Each row below holds a small network's activations on one record, seen along a few directions.
After each row come some of the record's fields: Y, S, J, T, E.
A field that a record lacks is written absent.
Other fields move the rows too, some of them a lot.
In the rows, zero is written as 500.
Random noise pushes rows far along 18 fixed directions. That doesn't count. These rows show it; they differ only by the noise:
[429 724 512 205 489 695 330 436 366 541 523 651 580 757 587 574 443 436
 632 519 377 422 488 425 618 410 432 595 298 541 570 315 382 461 430 788
 484 575 441]
[481 613 593 456 582 485 541 406 616 466 482 549 547 522 441 654 672 432
 678 442 559 458 553 353 413 594 452 465 340 585 605 510 474 612 311 453
 452 489 685]
[542 521 726 593 364 546 610 491 527 464 490 568 591 608 514 664 693 628
 418 457 533 424 505 693 299 687 812 425 524 620 521 425 323 691 446 645
 571 511 431]
[411 506 563 517 446 695 518 490 490 543 506 565 528 667 447 521 502 426
 583 396 602 526 681 605 475 394 514 467 371 445 418 405 390 471 650 543
 487 473 612]
[628 693 672 543 481 518 514 571 542 594 578 355 554 644 763 528 709 490
 633 495 479 610 414 612 435 588 630 575 558 456 602 463 502 547 553 610
 564 531 603]
[337 521 409 366 421 682 294 655 503 433 368 777 487 604 547 454 447 515
 522 395 641 499 667 404 537 432 500 598 484 423 528 505 399 465 660 569
 596 562 455]
[410 675 490 302 508 472 461 508 656 456 560 538 659 539 702 524 532 503
 635 463 401 397 580 489 498 531 467 495 586 516 536 427 537 467 387 572
 374 609 523]
[482 453 367 565 554 447 568 385 540 574 460 461 546 443 427 154 383 444
 312 564 306 726 433 621 542 575 613 495 475 516 424 437 570 300 499 289
 315 507 580]
[634 440 415 584 587 659 553 527 321 595 425 267 447 524 495 365 576 555
 458 512 540 433 257 348 603 499 440 662 556 487 556 641 650 449 623 134
 479 541 452]
[524 578 453 493 260 611 391 542 459 575 466 279 638 710 452 466 663 583
 619 467 425 573 823 462 308 624 685 370 524 503 678 419 478 625 666 407
 656 690 456]
[571 478 353 508 471 649 658 517 322 513 660 273 728 568 409 584 578 399
 462 438 444 502 407 540 580 487 618 377 432 614 590 334 649 498 482 524
 407 570 488]
[505 530 497 590 427 548 631 549 513 488 585 430 596 534 564 454 570 736
 350 466 374 554 319 560 516 740 683 548 644 702 502 491 526 506 495 352
 381 442 424]
[541 401 706 459 448 422 474 660 744 420 518 460 353 301 484 817 471 546
 609 547 703 568 397 328 515 526 282 561 387 468 654 542 672 703 304 639
 556 423 269]
[365 387 656 560 659 454 296 503 779 553 605 588 360 392 712 328 448 433
 636 348 547 382 599 593 792 271 531 405 340 483 261 479 615 339 487 660
 425 486 469]
[404 475 438 443 343 516 489 577 694 408 250 788 422 444 417 531 324 463
 185 521 541 639 598 616 455 636 687 561 340 440 529 340 535 475 556 654
 534 523 435]
[527 461 457 504 551 576 622 522 392 534 376 480 349 591 306 599 596 443
 447 597 551 492 465 454 399 583 397 652 422 375 501 573 400 572 519 373
 575 452 625]
[371 331 735 457 420 585 518 428 676 429 788 619 636 573 579 573 599 660
 467 318 701 409 587 620 497 298 481 434 591 584 262 379 446 418 385 458
 236 467 335]
[568 506 324 438 449 466 562 447 413 554 437 235 596 584 447 440 550 395
 438 664 370 531 415 377 477 623 463 550 550 564 682 603 703 477 427 208
 407 581 345]
[473 311 414 464 355 519 357 478 509 543 389 340 464 585 214 430 601 495
 476 581 484 569 755 326 398 606 525 436 397 510 640 520 532 593 454 251
 596 593 296]
[605 561 703 546 679 586 395 347 625 704 407 440 245 352 514 242 290 651
 579 504 394 590 381 485 645 392 375 614 220 334 361 316 551 371 587 440
 458 540 658]

[534 481 564 460 466 498 572 362 569 444 557 529 649 538 510 535 589 455
 378 462 641 595 444 476 441 469 511 553 517 577 556 414 584 432 387 335
 299 489 484]
Y is absent, S is s1, J is j2, T is t3, E is e5
[359 546 619 572 557 593 581 527 666 517 452 532 531 675 658 491 684 416
 652 356 549 290 681 654 538 613 593 520 525 563 423 574 434 490 600 448
 427 366 647]
Y is absent, S is s3, J is j2, T is t1, E is absent
[481 455 658 581 472 478 472 542 744 407 652 585 436 407 532 643 654 773
 513 309 626 447 544 361 517 548 554 423 417 664 461 468 597 583 387 456
 480 487 480]
Y is absent, S is s2, J is j1, T is t2, E is absent
[625 329 657 645 618 513 402 553 577 564 499 370 494 317 557 284 558 478
 545 378 629 469 445 565 625 403 624 416 571 454 507 505 569 480 486 469
 563 550 481]
Y is absent, S is s1, J is j1, T is t3, E is e3
[545 495 412 542 438 522 488 519 487 445 554 379 513 488 460 663 650 592
 501 377 586 370 650 361 440 475 533 383 494 521 542 481 640 572 605 409
 562 605 542]
Y is y1, S is absent, J is j3, T is t1, E is absent
[345 602 481 524 602 630 699 472 505 348 436 725 591 356 461 564 374 736
 606 307 553 180 491 404 457 531 379 457 640 648 375 629 346 552 548 320
 344 440 681]
Y is y1, S is absent, J is j3, T is t3, E is e3
[688 438 658 617 446 420 380 422 426 537 657 385 577 424 492 462 580 616
 576 527 488 725 365 455 446 432 629 339 428 585 603 426 535 596 396 621
 587 598 325]
Y is y2, S is absent, J is j2, T is t2, E is absent
[777 356 817 613 415 388 522 166 506 482 416 567 512 239 246 575 412 635
 413 547 762 644 441 434 198 254 475 286 311 456 509 419 512 614 336 422
 534 682 377]
Y is absent, S is s2, J is j2, T is t3, E is e5
[558 777 451 385 469 381 505 461 476 527 510 581 460 537 531 644 422 512
 454 587 314 587 449 473 408 549 493 525 396 475 525 387 446 529 400 737
 573 600 671]
Y is absent, S is s1, J is j1, T is t2, E is absent
[509 501 443 442 551 462 542 385 430 522 571 547 465 630 488 480 529 485
 345 575 350 454 380 542 594 474 509 563 423 551 384 440 514 336 386 474
 389 486 490]
Y is y2, S is absent, J is j1, T is t4, E is absent
[569 475 679 469 553 396 395 507 574 566 442 555 323 534 705 407 661 613
 329 614 412 340 385 643 446 610 678 689 636 425 419 507 370 518 426 585
 596 551 348]
Y is y1, S is absent, J is j3, T is t3, E is e4
[514 480 278 437 662 562 561 570 329 427 496 485 672 423 523 400 549 406
 566 414 521 303 455 476 551 409 472 458 703 415 499 569 502 433 506 421
 503 626 624]
Y is absent, S is s2, J is j3, T is t1, E is absent
[594 462 528 581 459 551 472 425 350 625 510 329 552 589 512 283 461 497
 453 595 423 634 356 542 530 477 563 536 540 571 542 561 528 433 574 351
 466 504 351]
Y is y1, S is absent, J is j2, T is t3, E is e5
[513 445 517 686 718 388 618 408 540 472 566 560 554 292 431 385 541 459
 520 395 461 478 389 558 556 542 639 331 467 644 405 537 455 486 353 482
 412 447 708]
Y is y2, S is absent, J is j3, T is t3, E is e4
[470 611 543 416 453 613 574 465 528 538 529 537 617 552 558 458 351 481
 596 480 541 632 537 582 439 362 359 541 498 378 471 395 454 394 615 509
 374 513 648]
Y is absent, S is s3, J is j2, T is t4, E is absent
[538 621 375 481 437 414 509 443 488 537 455 495 509 549 533 433 446 458
 331 554 356 590 590 640 442 502 646 464 502 413 456 363 562 384 585 572
 504 599 593]
Y is absent, S is s4, J is j1, T is t3, E is e4
[588 199 420 628 442 609 640 479 398 509 372 356 609 304 207 284 261 509
 298 544 474 570 438 665 501 465 610 357 525 468 491 376 559 461 576 377
 452 564 293]
Y is y2, S is absent, J is j2, T is t3, E is e4
[513 598 371 499 355 230 390 475 508 455 489 604 530 495 486 541 468 345
 490 611 490 792 670 479 320 478 567 350 482 467 601 576 519 515 489 650
 633 592 523]
Y is y2, S is absent, J is j3, T is t3, E is e5
[435 434 540 282 538 569 194 592 548 472 535 670 517 595 711 462 648 409
 466 436 567 324 488 416 694 411 642 579 465 527 565 425 516 463 351 729
 566 615 254]
Y is absent, S is s2, J is j2, T is t2, E is absent
[498 618 688 473 598 387 360 479 594 488 572 606 644 365 677 373 464 488
 763 436 526 638 476 490 468 418 470 402 579 490 568 486 363 537 384 679
 501 523 589]
Y is absent, S is s1, J is j2, T is t4, E is absent
[518 471 600 545 497 561 381 652 535 499 520 562 403 566 619 539 645 459
 569 448 673 605 406 420 608 504 538 625 426 508 609 585 526 497 539 580
 614 410 452]
Y is y2, S is absent, J is j3, T is t4, E is absent
[370 365 374 559 512 486 466 627 486 568 730 474 298 691 289 577 735 398
 431 485 431 715 613 466 644 647 585 536 252 585 432 477 432 521 431 566
 595 303 630]
Y is absent, S is s3, J is j3, T is t2, E is absent
[497 201 464 585 311 567 405 581 323 463 522 502 441 530 293 631 501 493
 352 518 705 528 527 394 520 369 578 407 377 604 537 594 555 606 515 555
 641 493  88]
Y is absent, S is s4, J is j2, T is t3, E is e2
[469 647 213 273 727 524 477 456 389 507 522 492 555 551 508 406 628 457
 499 449 308 259 626 469 519 452 456 525 576 331 419 319 436 369 461 457
 468 706 868]
Y is absent, S is s1, J is j1, T is t3, E is e5
[554 554 543 489 458 556 479 434 454 542 436 499 383 620 424 662 508 437
 470 500 601 523 450 336 505 479 412 598 294 560 586 555 589 531 525 427
 519 452 483]
Y is y1, S is absent, J is j1, T is t1, E is absent
[341 708 417 432 532 593 575 371 343 398 400 819 782 636 484 542 442 260
 521 424 442 457 424 492 524 612 684 426 415 844 654 525 318 516 371 657
 373 361 595]
Y is absent, S is s4, J is j1, T is t3, E is e4
[524 432 432 627 392 408 509 537 480 461 540 431 450 424 386 616 516 574
 384 489 471 513 594 530 459 580 632 359 475 549 476 486 539 606 549 555
 605 497 473]
Y is y2, S is absent, J is j3, T is t1, E is absent
[523 502 560 442 532 391 335 563 487 574 451 373 391 611 568 434 709 506
 671 586 379 339 697 561 383 559 530 495 690 328 478 617 291 600 460 571
 771 606 529]
Y is absent, S is s1, J is j1, T is t1, E is absent
[325 452 402 412 492 401 519 420 476 439 401 624 655 547 336 328 593 525
 510 596 325 505 667 495 227 747 562 450 707 581 559 600 183 615 319 334
 461 479 529]
Y is absent, S is s3, J is j1, T is t2, E is absent

Here are new rows. What are their fields?
[501 395 603 710 502 392 560 401 396 511 398 581 562 461 523 339 390 348
 392 583 577 545 301 621 483 478 631 433 610 654 493 785 420 493 473 440
 463 355 320]
Y is absent, S is s1, J is j2, T is t4, E is absent
[464 579 565 614 447 476 401 500 449 559 568 518 519 706 678 443 625 488
 621 467 526 565 515 476 551 517 603 494 542 676 517 729 457 494 581 455
 549 412 450]
Y is absent, S is s3, J is j2, T is t3, E is e5
[506 571 371 553 483 471 517 638 488 485 507 460 454 471 640 559 477 494
 480 445 556 468 560 547 524 414 521 499 588 388 436 557 634 455 712 549
 579 568 597]
Y is absent, S is s1, J is j2, T is t3, E is e5
[422 497 463 554 571 506 592 620 615 489 597 375 360 345 585 581 425 764
 536 421 365 211 468 481 668 581 426 511 602 555 339 536 589 522 534 457
 420 431 480]
Y is y2, S is absent, J is j3, T is t3, E is e4
[531 561 510 594 410 559 530 354 505 414 242 656 896 483 487 260 461 376
 424 419 494 553 496 601 437 659 917 286 527 778 742 479 496 488 455 425
 458 582 424]
Y is absent, S is s2, J is j2, T is t3, E is e5
[354 562 527 581 440 480 488 332 470 553 451 684 522 528 452 319 203 429
 496 549 408 638 533 568 504 436 510 410 372 641 402 598 389 421 548 513
 380 413 467]
Y is y1, S is absent, J is j3, T is t2, E is absent
[437 364 505 509 541 466 225 521 409 611 593 546 251 664 526 339 686 561
 433 547 454 441 610 456 577 425 562 579 481 442 315 601 347 440 510 512
 668 527 412]
Y is absent, S is s4, J is j3, T is t2, E is absent
[574 525 514 456 332 436 539 545 494 497 572 243 546 538 593 640 411 515
 537 639 407 489 403 477 552 539 380 517 642 566 623 583 684 541 456 495
 496 451 187]
Y is absent, S is s2, J is j3, T is t1, E is absent
[450 382 472 731 480 439 577 496 483 499 476 629 479 441 313 437 454 384
 390 481 495 731 515 643 508 578 754 330 285 614 456 506 430 549 513 639
 563 389 583]
Y is absent, S is s3, J is j2, T is t2, E is absent
[478 543 779 417 373 483 612 238 842 518 438 521 558 559 429 575 381 470
 417 583 469 683 493 584 480 655 403 575 278 657 561 317 618 437 285 377
 191 311 375]
Y is absent, S is s3, J is j2, T is t1, E is absent
[533 695 628 515 594 551 520 528 632 509 412 445 580 507 569 462 599 501
 788 448 463 605 470 451 465 728 471 589 523 503 692 500 421 592 469 442
 505 389 735]
Y is y2, S is absent, J is j2, T is t1, E is absent
[538 529 424 391 650 460 285 600 483 504 350 500 438 372 656 419 473 451
 574 521 380 235 415 382 708 509 547 511 469 484 599 549 629 514 446 698
 661 645 363]
Y is absent, S is s2, J is j2, T is t1, E is absent
[575 409 827 572 416 622 609 334 547 589 366 509 341 611 362 604 560 628
 347 540 688 425 570 638 232 490 482 627 460 370 369 443 315 589 599 306
 499 450 514]
Y is y1, S is absent, J is j2, T is t3, E is e5
[518 610 472 481 457 294 473 444 500 416 620 559 479 511 638 727 567 505
 486 533 648 510 383 250 482 386 348 516 531 625 544 751 690 495 429 427
 427 493 390]
Y is y1, S is absent, J is j2, T is t4, E is absent
